These are the activations of a small neural network, seen along a few directions. Each row is one input.
Each table varies a few parts of the input and shows all the possible inputs, shuffled.
Descriptions start from the smaller parts, as in this example, which fits no table here: one of 3 separate values, together with either a single point or one of 9 places around a ring or (one of 6 places along a line, together with one of 8 places around a ring).
Shared parts are said once, and a part with two or three values counts as separate values.

Other details of the inputs vary at random and push rows far along two fixed directions, the same in every table; ignore that.

Table:
x1: [ 2.15 -1.53  3.39 -1.55 -1.72 -1.43 -2.72 -2.45  0.65  2.00  0.15 -1.10]
x2: [ 4.18 -2.12  4.08  0.21  1.02  3.17 -1.24  3.50  1.18 -0.33  8.99 -1.76]
x3: [-3.96 -1.85  0.56  1.47  1.16  3.93  6.95  3.51  1.60 -5.64  4.76  4.97]
x4: [ 0.13  2.27  0.48  2.89  4.37  3.53  2.40  6.60 -2.45 -6.24  2.43 -0.29]
x5: [ 1.99  0.09  2.40 -2.14 -1.42 -0.39 -2.61 -1.14  2.50  4.74 -0.66 -1.47]
x6: [-1.24  2.76 -1.87 -1.41  0.90 -1.10 -0.23 -0.31 -0.30 -0.14 -6.36  0.31]
x7: [ 1.48 -1.24  1.78 -2.26 -1.61 -0.57 -3.58 -0.52  0.17  3.98  1.84 -0.85]
x8: [-1.07  1.70 -1.36  1.64  0.71 -2.24 -0.42 -2.44 -2.22 -4.84 -4.23  2.47]
x9: [ 4.79  0.67  1.81 -1.32 -3.19 -1.55 -0.93 -2.50  1.88  2.84 -0.47 -2.13]
x10: [ 2.66 -1.05  1.23 -1.86 -1.41 -0.12 -3.03 -2.05  2.64  3.53  1.79 -0.55]
x11: [-0.29  0.56 -3.38  0.32  0.87 -0.93 -1.21 -4.61 -0.28  0.64 -2.55  3.03]
x12: [-0.58 -1.67  1.01  0.43 -1.26 -1.71 -1.57 -1.02  2.62  3.65 -0.33 -2.59]
x13: [ 0.19 -1.75  2.99 -0.40 -1.99 -3.05 -0.80 -1.02 -0.08  2.52  0.51 -4.87]
x14: [ 0.20 -0.51  2.50 -2.54 -0.89 -0.62 -2.74  0.37 -0.30  3.62 -1.76 -1.92]
x15: [-4.19 -0.88 -2.32  2.65  0.96 -2.47 -0.96 -0.58 -1.56 -2.96 -2.79  1.00]
x16: [-1.93  0.94 -3.24  2.71 -1.58 -2.00  0.23 -2.16 -0.59 -0.41 -3.81 -0.36]
x17: [-3.13  1.11 -4.33 -0.52  2.70  0.48 -0.67 -0.84 -4.28 -1.05 -2.94  2.24]
x18: [ 3.84 -0.05  2.79  0.13  2.30  4.99 -0.43  4.99  2.68  0.65  8.75 -1.98]
x19: [-4.19 -1.39 -4.36  1.98  1.24 -3.04 -1.47 -0.31 -1.58 -2.67 -1.78  2.43]
x20: [ 1.22 -2.80 -0.52 -0.39 -0.45 -1.89 -0.32 -0.98  1.89  5.51  2.16 -2.40]
x21: [-2.78 -2.33  0.72  1.53  2.08  4.16  8.55  2.95  0.46 -4.51  5.19  4.72]
x22: [-0.55  1.18 -2.78 -0.24 -1.39 -0.85 -0.47 -0.21 -3.45 -0.89 -6.14  0.62]
x23: [ 0.86 -0.34  0.29 -4.62 -0.48  0.89 -2.99 -0.23  2.03  5.49 -0.45 -2.31]
x24: [-0.55  2.81 -4.97  0.87  1.19  1.20  1.40  1.30 -1.43 -3.55 -5.81  1.34]
x25: [-0.30  2.44 -0.27  2.56  6.26  6.22  2.05  7.25  0.30 -5.95  3.62  0.45]
x26: [-3.13 -1.63 -4.97  2.05  1.92 -3.25  0.14 -0.78 -2.58 -1.93 -1.47  2.43]
x27: [ 2.22 -0.28  0.32 -2.38 -0.26  0.58 -1.50 -2.09  0.92  5.71  1.13 -1.40]
x28: [-1.56  2.35 -1.40  1.63  0.58 -1.72 -0.44 -0.76 -2.81 -3.04 -4.32  2.32]
x29: [ 1.38 -1.14  0.39 -2.17 -0.76 -0.60 -2.13 -2.14 -1.38  4.53  0.86 -0.53]
x30: [ 0.22  1.55 -2.09  1.79 -0.81 -1.44 -0.07 -2.22 -2.62 -4.43 -3.60  2.04]
x31: [-2.05 -2.91  4.90 -3.11 -4.69 -0.48  4.11 -1.62  3.46  2.63  0.50  0.62]
x32: [ 3.58  1.30  0.39 -1.14 -2.54 -0.76 -0.55 -0.74  1.03  2.86 -1.80 -1.67]
x33: [-1.26  0.05 -3.18  0.86  1.58 -1.21 -1.19 -3.19 -2.72 -2.23 -1.59  3.81]
x34: [-1.78 -0.24 -3.20  4.90  4.73  3.00  1.59  5.41  0.88 -5.58  5.81  1.22]
x35: [ 4.86 -0.67  4.70  0.86  1.37  3.77 -0.13  3.58  3.56 -0.44  7.34 -2.42]
x36: [-3.71  0.29  0.18 -1.59 -4.96 -1.97  5.60 -3.38  0.45 -1.95 -3.29  2.99]
x37: [ 1.53 -0.93  3.38 -1.91 -1.98 -1.26 -3.08 -0.94  0.27  3.96 -0.08 -1.54]
x38: [ 0.63 -0.52  2.14  0.01 -1.96 -2.29 -0.30 -0.87  1.95  3.91  0.43 -4.37]
x39: [-0.37  3.10 -1.81  1.99  1.13 -1.65  0.18 -2.03 -0.36 -3.94 -3.55  2.58]
x40: [-0.28  1.87 -2.61  1.99 -1.02 -0.49 -0.15 -0.39 -3.20 -2.69 -3.94  1.78]
x41: [ 0.59 -1.60  1.23  0.05 -3.30 -2.22 -0.64 -1.63 -0.95  2.51 -0.46 -4.37]
x42: [ 0.43  1.28 -1.47  0.62  5.94  6.58  2.09  4.91 -0.50 -2.41  5.19 -0.97]
x43: [-1.83 -1.10  4.67 -3.55 -5.26 -2.07  5.00 -2.49  2.59  1.61 -0.22 -0.16]
x44: [ 4.93  1.49  4.79  0.65  1.52  3.68  1.43  5.07  2.30  0.19  6.80 -3.52]
x45: [-3.33  0.70 -2.98 -1.70  0.41 -0.82 -3.13 -0.84 -2.35  0.77 -3.89  2.17]
Each input here is: one of 5 places along a line, together with either a single point or (one of 2 separate values, together with one of 4 places along a line).
- The inputs of x7 and x28 match in every part but the place on the line of 5. If x19 is changed in the same way as x7 into x28, which row does it become? => x13
- The inputs of x11 and x9 match in every part but the place on the line of 5. If x21 is changed in the same way as x11 into x9, which row does it become? => x36
- A walk changes only the place on the line of 4. It starts at x17 and steps to x29. List the rest of the walk in order. => x33, x26
- Which other rows does x27 become when the choice among 2 separate values takes its other values? List them by row number. => x29
- Which other rows agree with x1 in the place on the line of 5? List them by row number. => x5, x12, x14, x15, x25, x31, x35, x37
- Which other rows does x10 become when the choice among 2 separate values takes its other values? List them by row number. => x2

Table:
x46: [ 2.14 -0.33 -0.10  1.69  2.98  2.35 -1.81  3.12  0.09 -0.40  4.64 -2.06]
x47: [ 4.17 -0.12  3.44 -1.23 -0.72  0.69 -1.53  1.74  0.96  2.69  2.82 -3.93]
x48: [-2.89 -0.72 -1.58  1.69  1.24  0.48  2.49  0.18 -0.48 -3.69  0.97  3.34]
x49: [-3.87  3.39 -6.73  2.50  1.51 -3.33 -2.36 -3.74 -3.77 -4.07 -9.70  4.26]
x50: [-2.10  0.61 -2.66  1.74  2.54  1.11  0.49  0.86 -1.10 -2.92 -0.19  2.51]
x51: [ 0.43  1.29  0.03  0.92  0.84  1.64  1.99  1.68 -0.14 -2.47  0.26  0.35]
x52: [ 2.37 -0.42  1.04  0.50  2.14  2.55 -1.05  3.48  0.31  0.27  4.80 -1.73]
x53: [-2.65  0.28 -1.70  1.47  1.76  1.02  1.51  0.49 -0.48 -3.25  0.23  2.82]
x54: [ 1.32  0.05  1.02 -2.78 -3.07 -2.74 -2.25 -3.39  0.26  4.80 -3.62 -2.19]
x55: [-1.90  0.68 -2.38  1.33  2.15  1.22  1.15  0.69 -0.61 -2.87  0.02  2.70]
x56: [ 1.00 -0.46  2.62 -1.73 -2.64 -0.81  0.49 -1.09  1.47  2.45 -0.38 -1.65]
x57: [ 0.75 -1.04  2.73 -1.77 -3.16 -1.43  1.11 -1.14  1.46  2.80 -0.26 -1.90]
x58: [-0.35 -1.33  1.66  0.96  1.27  2.13  2.85  2.81  0.99 -1.55  5.32 -0.21]
x59: [ 0.09 -1.30  1.65 -2.40 -4.47 -2.99  0.07 -3.48  0.94  3.48 -2.95 -0.52]
x60: [-0.34 -0.96 -0.75 -3.17 -2.66 -3.45 -3.75 -4.27 -0.02  5.60 -3.87 -0.65]
x61: [ 1.83  0.40  1.69  0.28  0.29  1.56  0.60  2.06  0.12 -0.88  1.90 -1.15]
- The inputs of x50 and x61 match in every part but one. If x46 is changed in the same way as x50 into x61, which row does it become? => x49
- What do these inputs look like to the network? => one of 2 separate values, together with one of 8 places along a line
- Which other rows does x56 become when the choice among 2 separate values takes its other values? List them by row number. => x53
- Which other rows does x51 become when the choice among 2 separate values takes its other values? List them by row number. => x55

Table:
x62: [-0.56  0.52  0.71  3.34  0.99  2.33  4.50  2.99  0.44 -5.55  3.98  0.22]
x63: [ 0.49  0.75 -1.47  3.51  4.13  3.25  0.80  4.11 -0.04 -3.39  4.34 -0.09]
x64: [-4.61  1.23 -3.76  1.00 -1.84 -3.33  1.69 -3.73 -0.93 -2.79 -7.14  3.92]
x65: [ 1.60 -1.14  2.19 -2.73 -1.91 -0.60 -1.36 -1.35  0.64  4.08  0.44 -1.11]
x66: [ 2.72 -1.98  1.99 -0.56 -0.64 -1.42 -2.17  0.05  1.42  4.16  2.73 -4.14]
x67: [-0.18 -1.24  2.39 -1.71 -3.15 -2.52 -0.15 -2.10  0.66  3.32 -1.27 -2.12]
x68: [ 3.64 -1.47  5.35 -1.55 -0.64  2.45  1.12  2.47  2.12  2.60  6.20 -2.88]
x69: [-0.86  0.60 -1.90  1.53  3.40  3.27  1.31  3.37 -0.73 -3.06  2.42  0.70]
x70: [ 2.51 -1.86  1.96 -1.48 -1.32 -1.28 -2.55 -0.22  1.70  5.18  1.75 -3.74]
x71: [ 1.19 -1.86  1.69 -1.58 -1.75 -1.98 -1.68 -0.98  0.23  4.28  0.69 -3.08]
x72: [-3.84  0.86 -2.96  1.19 -0.40 -2.56  0.08 -3.26 -2.02 -3.21 -5.65  3.95]
x73: [ 3.48 -1.33  2.53 -1.40  0.30  2.07 -1.31  2.11  2.69  4.45  4.92 -4.22]
x74: [ 0.26  0.14  0.60  2.74  2.79  2.98  1.48  3.81 -1.28 -5.03  4.68  0.71]
x75: [-4.77  1.52 -4.26  0.73 -1.47 -3.18  1.82 -4.16 -0.85 -2.25 -7.64  4.44]
x76: [ 0.41 -0.94  1.42 -3.03 -4.43 -3.28 -0.11 -5.06  1.62  4.60 -3.65  0.35]
x77: [ 1.21 -0.94  0.77 -3.54 -1.43 -0.71 -2.45 -2.29  0.78  5.16 -0.73 -0.96]
x78: [-4.95  1.38 -4.89 -0.46  0.30 -2.01 -0.33 -2.90 -2.07 -1.34 -7.62  3.93]
x79: [-3.69  1.35 -3.25 -0.29  0.59 -1.21  0.38 -2.65 -1.31 -2.13 -5.70  4.45]
x80: [ 1.38 -1.06  2.03 -3.78 -1.98 -0.45 -1.71 -1.57  1.03  4.97 -0.15 -1.29]
x81: [ 0.08  0.63 -1.37  2.02  3.31  2.96  0.69  2.77 -1.20 -3.39  3.22  1.56]
x82: [ 4.22 -1.06  3.03 -1.69  0.35  2.21 -2.07  1.30  2.61  4.52  5.56 -3.48]
x83: [ 0.92 -1.34  2.31 -2.51 -4.40 -2.70  0.12 -3.69  1.76  3.58 -1.96 -0.36]
x84: [-0.01  0.33  1.11  2.32  2.33  3.12  2.51  3.77 -0.42 -5.01  4.05  1.18]
x85: [ 3.46 -1.22  1.99 -1.86 -1.00 -0.21 -3.04 -0.94  2.06  5.38  2.53 -2.77]
x86: [-0.61  0.85 -0.01  1.87  1.85  3.12  4.64  3.54  1.03 -4.43  3.33  1.01]
x87: [ 0.65  0.04 -0.33  2.98  3.52  2.82  0.85  3.68 -1.48 -4.48  5.06  0.44]
x88: [ 0.96 -1.75  1.48 -2.39 -2.09 -1.86 -1.91 -1.03  0.49  4.89 -0.23 -2.58]
x89: [ 4.08 -1.86  3.00 -0.85 -0.60 -0.42 -2.67  0.13  1.66  4.17  4.59 -3.87]
x90: [-4.21  1.31 -3.31  0.18  0.62 -0.98  1.29 -1.46 -1.13 -2.20 -5.32  3.28]
x91: [ 4.48  4.89  0.21  3.03  3.79  3.80 -0.63  5.33 -1.82 -5.61  2.03 -1.95]
x92: [ 1.47 -1.27  2.69 -2.07 -1.39  0.47 -0.20  0.75  1.14  3.65  2.05 -2.58]
x93: [-0.34 -1.59  1.18 -2.63 -3.63 -3.86 -1.94 -3.50 -0.08  4.75 -3.20 -1.95]
x94: [-3.16  0.88 -4.37  0.73  0.73 -1.95 -1.66 -2.49 -2.49 -2.10 -4.96  3.86]
x95: [-0.17  0.37  0.42  2.99  0.78  1.89  3.45  1.50  0.03 -5.44  2.72  1.65]
x96: [-4.31  0.92 -3.73  0.74 -0.06 -2.17 -0.23 -1.71 -2.23 -2.31 -5.85  3.16]
x97: [-3.65  1.04 -4.78  1.03  1.20 -1.48 -0.52 -1.81 -2.21 -1.60 -5.13  3.16]
x98: [-0.73 -0.77  1.12 -2.66 -3.00 -2.31 -0.33 -2.55  0.89  4.18 -2.99 -0.82]
x99: [ 3.85  4.09 -0.01  3.73  3.38  3.83 -0.15  5.49 -1.86 -5.31  0.61 -2.74]
x100: [ 0.27  0.68  0.27  1.69  2.09  3.34  3.99  2.95  0.86 -4.68  3.57  1.99]
x101: [-0.22 -1.27  2.17 -2.43 -3.38 -2.57 -0.38 -2.06  0.96  3.98 -1.98 -1.73]
x102: [-2.57  1.21 -4.76  1.66  1.24 -2.19 -2.64 -2.81 -1.62 -1.86 -4.63  3.33]
x103: [ 0.14  0.33  0.51  2.17  2.79  3.31  1.44  4.21 -1.03 -4.70  4.32  1.15]
- What do these inputs look like to the network? => one of 2 separate values, together with either a single point or (one of 4 places along a line, together with one of 5 places along a line)
- The inputs of x90 and x79 match in every part but the choice among 2 separate values. If x99 is changed in the same way as x90 into x79, which row does it become? => x91
- The inputs of x80 and x78 match in every part but the choice among 2 separate values. If x83 is changed in the same way as x80 into x78, which row does it become? => x64
- Which other rows does x87 become when the place on the line of 4 takes its other values? List them by row number. => x77, x81, x94
- Which other rows does x100 become when the place on the line of 4 takes its other values? List them by row number. => x76, x83, x95
